A small network was trained on made-up records. Each row is its average activation on records with the value named, seen along a few directions.
Values that are neighbours, or in one group, have similar rows; names and order tell nothing.
Strong random noise was added to every row along 2 fixed directions; ignore it. To show where, here is one row again and again, with new noise each time:
|  287 |   -2 |  549 |  -33 |  -72 | -244 | -496 |  -45 |  342 |  -51 |  -80 | -398 |  -26 | -222 |  -45 |
|  -34 | -103 |  123 |  310 |  134 | -141 |  268 | -161 |   20 |  168 |  421 |  399 | -105 |   43 |  218 |
|  239 |  -19 |  499 |   14 |  -47 | -229 | -407 |  -64 |  306 |  -21 |  -18 | -295 |  -31 | -186 |  -11 |
|  241 |    7 |  304 |   73 |   32 | -231 |  -38 |  -43 |  125 |   26 |  166 |  -69 | -132 | -131 |   71 |


Field T:
t8: |   77 |  383 | -446 | -424 |  110 |   13 |  389 |  122 | -289 |  177 |   19 |   -6 |  -65 |  453 | -101 |
t4: |  704 |  338 |  187 | -372 |   91 | -221 |  387 |  243 |  -65 | -184 |  400 | -276 | -411 | -114 |  -22 |
t2: |  227 |  -67 | -266 |  376 |  245 |  -88 |  938 | -174 | -328 |  427 |  510 |  658 | -255 |  335 |  213 |
t10: | -281 |   12 |   35 |  -36 | -258 |   85 | -148 |   53 |   30 | -116 | -227 | -305 | -123 | -260 | -216 |
t3: |   80 |   53 | -250 | -184 |  146 |   47 | -662 |   27 |   -7 |  -59 | -512 | -334 |  280 |  153 | -158 |
t7: | -159 |  -53 |  232 |   85 |  -84 |   37 | -758 |  -86 |  333 |  309 | -248 | -105 |  557 |  793 |  -26 |
t1: | -464 | -362 | -125 |   31 |    0 |  524 | -186 |   64 |  -61 | -191 | -334 |  364 |  488 | -181 |   10 |
t9: |  576 |  242 | -373 | -405 | -185 | -328 |  564 |  507 | -567 | -278 |  216 | -465 | -718 | -433 |  181 |
t5: | -667 | -231 | -335 |  241 | -132 |  154 |   47 | -210 |   29 |  -67 |   72 |  369 |  188 |  -13 | -175 |
t6: |  176 |  337 | -505 | -221 |   68 |  279 |  934 |  302 | -440 | -403 | -344 |  -38 | -277 | -580 |  -42 |
The values of T form a ring.
A walk along T starts at t6 and steps to its neighbour t5. Put t2, t10, t7, t9 in the order it reaches them.
> t10, t9, t2, t7
What is the length, in steps, of the shortest route from t1 to t4?
> 5

Field H:
h3: |  141 | -198 |  311 |  204 |  -54 |  -80 | -150 | -119 |  174 |   71 |  137 |  -19 | -129 |   97 |  -69 |
h4: |  432 |    7 |  330 |  -93 | -109 |   11 |   37 |  139 |   51 | -121 |  -47 | -306 | -156 | -309 |  165 |
h6: |  847 |  292 |   39 | -340 |   21 | -513 |  149 |  216 | -210 |    5 |   36 | -452 | -352 |   35 | -127 |
h5: |  -86 | -148 |   29 |   77 |   92 |   37 |   20 |  -57 |    9 |  -47 |  211 |  222 | -181 | -229 |   25 |
h1: | -278 |  -67 | -336 |  211 | -108 |   72 |  288 |  -20 | -121 |  -72 |   72 |   22 |  -81 | -119 |  -20 |
h7: | -126 |   42 |   19 | -172 |  -57 |  -68 | -133 |   31 |   75 | -112 |   53 | -113 | -219 | -372 | -103 |
h10: |  -32 |  141 |  -98 |  -82 |  137 |  246 | -190 |  -17 |   70 |   31 | -216 | -168 |  223 |  222 |  -36 |
h8: | -423 | -220 |   26 |  239 |   12 |  226 | -547 | -186 |  227 |  -74 | -326 |   89 |  539 |  190 | -186 |
h2: | -518 |  -37 | -134 |  157 |  -53 |  200 |  132 |   -8 |  -71 |  -15 | -140 |  352 |  276 |   82 |  115 |
h9: | -148 |   65 |   44 | -145 |   46 |  -65 |  -67 |  -97 |   52 |  345 |   61 |  282 |  283 |  424 |  189 |
The values of H form a ring.
A walk along H starts at h8 and steps to its neighbour h2. Put h3, h4, h1, h7 in the order it reaches them.
> h1, h7, h4, h3
What is the length, in steps, of the shortest route from h6 to h10?
> 2
